These are the activations of a small neural network, seen along a few directions. Each row is one input.
In each table, some parts of the input vary, and every possible input appears once, in random order.
A made-up example of a description, with smaller parts first: ring(8) and (point or line(9) or (values(3) and line(6))).
Shared parts are said once, and a part with two or three values counts as separate values.
In the rows, 128 means zero.

Table:
R1: [127 102 143 132 150 130  95 153 111 134 107 149 127]
R2: [135 153 133 121 138 133 115  86 166 114 117  22 111]
R3: [133  56 147 165 117 102 138 115  71 111 124 131 134]
R4: [ 75 132 136 131 120 127  94 156 110 125 148 150  87]
R5: [142  70 130 140 109 100 150 133  91 125 111 159 188]
R6: [ 94 143 135 100 147 145 114 146 120 121 119 191 139]
R7: [114 151 140 128 114 167 120 167 103 116 169 168  85]
R8: [146 156  99 127 164 154 146 111 167 115 133  30 128]
R9: [129 172 141 121 119 161 129 169 114 133 163 193 127]
R10: [124 106 141 124 132 149 119 135 126 153  97 170 145]
R11: [143 174 114 126 129 109 141 111 161 117  77  35  85]
R12: [133 171 117 111 148 112 180 111 177 127 114  48  85]
R13: [114 103 150 168 126 142 103 128 108 145 113 138 104]
R14: [136  94 114 164 135 131 146  90  95 123 155 150 130]
R15: [135  67 149 174 112 120 177 107  80 122 145 142 148]
R16: [116 146 134 126 114 137  72 190 122 101 140 173 109]
R17: [151  74 123 131  99 125 177 122  84 144 135 156 172]
R18: [111 163 130 125 150 138 133 155 121 148 164 186 141]
R19: [ 97 143 129 133 131 117  74 165 128 120 139 165 128]
R20: [133 118 134 128 139 152 146 146 118 173 135 165 139]
R21: [135  90 115 121 102 108 125  93 121 134 128 168 160]
R22: [112 148 160 132 110 156  87 153  97 105 141 162  74]
R23: [138  71 115 125 109 109 100  99 121 113 130 152 131]
R24: [132  48 139 134  95  85 126 131 101 115 127 140 152]
R25: [151 108 105 128 107 124 152 100 102 151 153 163 157]
R26: [ 83 149 138 146 148 138 127 145 116 131 173 167 106]
R27: [112 162 145 108 121 148 103 167 115 115 130 195 132]
R28: [126  83 127 155 113  96 111  91  99 125 148 137 112]
R29: [152 199 110 103 143 108 182 113 183 150 106  69 130]
R30: [153 179 103 105 137 144 155 108 178 144 131  47 166]
R31: [143 179 113  81 144  98 151 107 186 131  78  71 129]
R32: [150 148 122 109 149 124 103 108 186 107 109  36 140]
R33: [146 166 107 109 132 138 126 102 190 125  97  54 173]
R34: [121  96 126 153 146 167 138 144 110 147 133 148 105]
R35: [140 159 114  97 131  86 126 123 201 120  91  51 100]
Changing only one part turns R8 into R32. The same change can be made to R12. Which row results?
Answer: R35
Describe the family of inputs behind these rows.
Answer: ring(5) and (values(2) or line(5))
Change only the values(2) part in R33. List by row number the other rows that result.
Answer: R31
Change only the line(5) part in R27. List by row number the other rows that result.
Answer: R5, R6, R10, R21
List by row number the other rows that have the ring(5) part in common with R22.
Answer: R2, R3, R4, R11, R13, R28

Table:
R36: [131  78 113 119 131 134 110  88 121 146 143 122 152]
R37: [128  67 137 136 123 138 104  93 100 145 161 137 174]
R38: [139 157 132 102 137 115 112 152 169 113  61  59 112]
R39: [118 139 134 125 122 141  78 164  86  85 159 205 111]
R40: [100 156 146 118 119 169 111 182 110 142 145 246 123]
R41: [113 144 110 103 144 137  92  88 151 139 131  80 140]
R42: [ 91 109 140 124 127 171  41 141  95 129 160 197 114]
R43: [140 161 116 118 119 141 171 119 148 162 112 153 153]
R44: [147 184 122  99 140 130 124 129 164  80 128  64 119]
R45: [ 96 105 156 136 111 116  66 186 105 111  91 205 102]
R46: [134 122 121 116 116 133 176 130 141 152 130 175 169]
R47: [112 161 124 151 147 124 154 124 132 134 145  74  81]
R48: [133 111 138 130 124 144 180 137 114 156 134 187 186]
R49: [129 161 118  99 147 157  82 112 175 134 134  51 129]
R50: [125 184 132 138 146 143 146 148 144 133 137  44  71]
R51: [138 206 123  92 136 158 152 154 189 146 116 105 139]
R52: [137 110 108 128 131 139  99  78 141 151 129 105 143]
R53: [119  86 149 182 123 122 169 128  78 143 169 132 119]
R54: [ 83 129 146 171 131 160 107 178  74 125 162 189  68]
R55: [160 138 114 128 112 107 133  97 131 103 138 116 134]
R56: [140  72 130 129 114  83 133 130 128 124  82 129 138]
R57: [139  63 151 139 118  88 135 136  99 133  92 140 147]
R58: [122 134 125 109 134  87 120 131 156 118  65  86 118]
R59: [145 102 125 134 123  99 130 116 140 125  59 114 123]
R60: [126  96 121 169 128 126 173 126  98 138 153 117 105]
R61: [134 165 115 108 135 104 130 110 150  88 134  93 127]
R62: [151  89 143 138 114 106 144 112  90  97 164 148 157]
R63: [132 127 118 173 139 132 166 111 117 144 134 100  89]
R64: [153  98 118 125 111 100 142 108 119  93 152 136 146]
R65: [126 186 113 101 140 137 159 132 176 150 119 131 152]
Changing only one part turns R54 into R42. The same change can be made to R50. Which row results?
Answer: R49
Describe the family of inputs behind these rows.
Answer: values(5) and (point or line(5))
List by row number the other rows that have the values(5) part in common with R55.
Answer: R39, R44, R61, R62, R64
